These are the activations of a small neural network, seen along a few directions. Each row is one input.
Each table varies a few parts of the input and shows all the possible inputs, shuffled.
Descriptions start from the smaller parts, as in this example, which fits no table here: one of 6 places along a line, together with either a single point or one of 11 places along a line or (one of 2 separate values, together with one of 8 places around a ring).
Shared parts are said once, and a part with two or three values counts as separate values.
In the rows, zero is written as 128.

Other details of the inputs shift rows strongly along three fixed directions, in all tables alike. That doesn't count.

A family of inputs:
R1: [134 115 102  90 140  86 123 175 123 131 133]
R2: [117 139 158 142 131 134  77  39 146 130 137]
R3: [135 105  84  68 127 118 123 181 106 119 124]
R4: [113  95  91 109 163  80 115 127 124 153 135]
R5: [134 139 141 148 112 151 182 169 142 125 127]
R6: [131 159 158 140  98 143  97  90 138 108 120]
R7: [137 137 137 105  85 135  86 117 121 147  98]
R8: [139 128 114 110 126 141 125 159 124 123 124]
R9: [143 144 125 110 115 151 109 120 134 115 123]
R10: [125 129 108 137 175 113 133  85 119 123 162]
R11: [138 142 145 137 104 168 111  89 133 103 116]
R12: [142 128 111 109 137 136 119 148 127 126 129]
R13: [134  92  81 103 175  94 140 141 107 127 149]
R14: [129  99 105  99 131  91 128 164 111 119 124]
R15: [148 169 168 124  65 165  71  88 152 100  93]
R16: [138 145 139 165 160 140 122  50 143 119 149]
R17: [127 112  88 118 185  98 121  76 109 118 160]
R18: [134 116 104  83  98 154  89 142 133 141 103]
R19: [118 161 191 206 100 155 172 128 151 119 127]
R20: [112 139 164 172  91 135 198 177 132 118 123]
R21: [114 142 159 204 165 109 170  99 141 132 160]
R22: [124 124 128 145 157 101 111  93 121 120 145]
R23: [124  91  79  87 144 117 126 163 123 151 122]
R24: [113  86  93 105 188  93 145 121 109 155 168]
R25: [141 143 141 135 113 168  98  93 133 108 118]
R26: [123  98  91  92 150  81 101 134 110 158 125]
R27: [155 142 136 101  86 177  81 130 138 107  95]
R28: [139 113 117  96 116 108 101 144 121 115 114]
R29: [132 125 100 122 176 107 137 116 125 131 158]
R30: [137 106  95  80 139  88 112 194 116 133 125]
R31: [122 119 149 104  96 133 110 142 130 140 118]
R32: [ 89 157 170 202 173 146 216 106 135 146 138]
R33: [132 159 161 126  67 172  42  57 156 126  93]
R34: [104 136 158 203 142 107 218 142 132 129 157]
R35: [114 129 124  88 154 103 101 124 119 138 102]
R36: [125 135 119 137 152  99  89  50 112 158 142]
R37: [109 147 161 199 120 165 189 111 139 154 132]
R38: [149 129 106  93 128 135  97 113 129 114 122]
R39: [134 139 155 158  99 168 184 191 142 126 117]
R40: [137 103  80  82 136 112 123 159  97 165 125]
R41: [156 145 141 109  86 175  90 111 143 105  98]
R42: [107 148 157 215 158 145 204 111 131 128 165]
R43: [147 108 104  67  90 153 101 192 113 110  94]
R44: [125 121 128 114 112 160 110 122 145 136 113]
R45: [141 163 154 144 122 133  76  43 150 110 127]
R46: [149 122 112  71  73 159 102 171 114 148  86]
R47: [123 137 168 148  62 158 160 200 132 112  97]
R48: [123  99 120 131 129  89 210 246 126 141 131]
R49: [117  96  93 105 191 102 107  77 121 145 163]
R50: [107 126 139 181 158  95 201 170 125 139 158]
R51: [127 140 146 168 155 109 119  59 138 119 148]
R52: [128  97  74 105 190  83 144 128 105 129 161]
R53: [127 137 149 138  75 178 174 207 126 116 105]
R54: [132 151 145 118  98 138  78  88 130 103 116]
R55: [110 126 124 158 174  91 128  87 113 123 160]
R56: [123 130 155 135  67 145 180 246 128 124 100]
R57: [103 113 129 154 164  98 132  94 140 148 150]
R58: [132 153 151 134 100 134 116 125 140 116 120]
Each input here is: one of 2 separate values, together with either a single point or one of 8 places along a line or (one of 4 places along a line, together with one of 5 places around a ring).
Question: The inputs of R24 and R31 match in every part but the choice among 2 separate values. If R5 is changed in the same way as R24 into R31, which row does it become?
Answer: R45
Question: Change only the place on the ring of 5 in R53. List by row number the other rows that result.
Answer: R3, R11, R17, R43
Question: Start at R1 and move only the place on the line of 4, one step at a time. The first step leads to R58. Which rows follow, in order?
Answer: R6, R54
Question: Start at R24 and move only the place on the line of 8, one step at a time. The first step leads to R49. Which rows follow, in order?
Answer: R44, R23, R18, R37, R46, R40

A family of inputs:
R59: [112 142 118 157 156 143 157 104 110 138 144]
R60: [106 104 133 154 131  85 182 178 107 135 140]
R61: [138 140 119 134 149 152  95  68 108 125 129]
R62: [104 119 137 197 190 106 232 101 145 153 182]
R63: [127 139 105 134 204  86 160 116  98 121 161]
R64: [122 167 150 193 112 176 179 119 136 140 137]
R65: [122 139 157 179 117 167 195 152 116 130 132]
R66: [148 150 147 111  94 190  51  71 144 107  78]
R67: [146  88  75  89 162  90 112 143 122 120 142]
R68: [131 132 128  97  81 124  96 137 133 149 100]
R69: [111 126 127 111 124 108 103 102 117 146 117]
R70: [135 163 163 187  74 177 177 134 140 101 136]
R71: [142 168 155 135  97 186  64  24 168 118 105]
R72: [116 146 188 208 108 165 187 149 160 137 139]
R73: [106 122 138 164 147 133 241 164 111 148 160]
R74: [115 109  97  78 142 119  93 160 122 138 116]
R75: [124 164 166 135 134 135 120 125 144 107 119]
R76: [138  97 112 115 115 131 177 225 132 140 112]
R77: [125 167 182 180  84 187 124  65 158  80 113]
R78: [122 134 147 183 137  97 134  79 129 131 155]
R79: [117  91 102  71 141  74 125 150 102 154 128]
R80: [137 159 175 111  15 172  67 126 138  89  70]
R81: [168 150 110  68 100 135 108 192 118 112 100]
R82: [126 107  85 125 201  91 122  75  91 126 173]
R83: [112 157 143 148 134 128  63  22 125 135 121]
R84: [139 148 146 120  50 195 138 193 158 128  73]
R85: [142  99  80 107 176 103 112 125 126 140 133]
R86: [104 112 146 160 142 115 221 181 146 157 162]
R87: [133 115 135 127 109 130 134 177 141 120 133]
R88: [126 102  69 107 191  80 121  95  89 108 174]
R89: [101  97  88  96 203  78 111  98 117 148 162]
R90: [133 133 118 116 150  63 140 165 118 139 130]
R91: [133 110 122 114 118 137 134 157 127 105 114]
R92: [139 134  99 108 140 135 108  89 120 140 141]
R93: [146 136 110 111 155 130  94  37 123 135 157]
R94: [159 105 106  59  67 150 106 220 137 115  81]
R95: [137 166 175 168 104 182  75  57 164 124 117]
R96: [103 136 146 162 157  70 212 192 111 140 137]
R97: [150 163 149 128 113 144 129 141 153 108 104]
R98: [152 109  81  94 137 126 125 172 105 143 126]
R99: [152 122  95  41 136 109  87 180 120 104  88]
R100: [111 135 128 146 141 149 144 115 136 130 119]
R101: [107 118 139 191 180 100 179 114 141 139 181]
R102: [124 156 151 143 101 168  99 109 159 133 115]
R103: [138 112 116  88 112 142 100 143 127 108 102]
R104: [139 122  96  56 101 152  98 155 106 130 102]
R105: [133 106 107  87 142  92  56  92 103 135 117]
R106: [142 119  95  73 170  76 107 177 128 126 135]
R107: [121 173 187 166  80 190 110  77 174 129 117]
R108: [120 124  91 124 176  73  74  55 116 156 148]
R109: [126 158 161 155 144 163  45   6 146 117 125]
R110: [124  99 110 125 163 117 149 142 120 131 130]
R111: [164  91  51  34 137 101  67 157  95 125 128]
R112: [ 97 104 141 134 147 114 205 183 131 150 150]
R113: [120 116 146 118  71 124 151 211 116 132  96]
R114: [124 123 168 123  48 172 165 247 140 109  92]
R115: [117 131 121 127 167 133 106  47 136 129 134]
R116: [126 157 170 138  84 170  72  73 152  83 116]
R117: [119 119 107 154 176  56 107  49 119 125 175]
R118: [129 124 133 115 151 134  60  66 131 120 130]
R119: [127 128 136 111 137 147 114  71 139 123 124]
R120: [138  91  96  37 110 119  67 190 118 116 102]
R121: [132 127 133 102  92 132  78 137 115 136  85]
R122: [151 145 153 146  52 184 165 194 131 111 111]
R123: [128 136 145 169 104 145 171 140 153 102 133]
R124: [135 103  96  83 125 101  95 161 133 109 138]
R125: [149 139 136 143 102 166 141 142 123 131 125]
R126: [114 148 174 211 104 134 186 142 139 155 125]
R127: [132  96 113  98  87  93 155 239 115 146 110]
R128: [112 131 138 200 164 127 204 113 108 120 174]
R129: [ 95 124 151 204 171  78 222 102 130 170 182]
R130: [126  99  99 132 179  60 117 104 108 157 156]
Question: The inputs of R62 and R119 match in every part but one. If R129 is changed in the same way as R62 into R119, which row does it become?
Answer: R79
Question: The inputs of R64 and R59 match in every part but one. If R84 is changed in the same way as R64 into R59, which row does it become?
Answer: R100
Question: What is each input in this table made of?
Answer: one of 2 separate values, together with one of 4 places along a line, together with either a single point or one of 8 places along a line
Question: Change only the choice among 2 separate values in R128. List by row number the other rows that result.
Answer: R122
Question: Change only the choice among 2 separate values in R98. List by row number the other rows that result.
Answer: R61
Question: List by row number the other rows that have the choice among 2 separate values and the place on the line of 4 in common with R118.
Answer: R74, R75, R89, R109, R112, R114, R116, R120
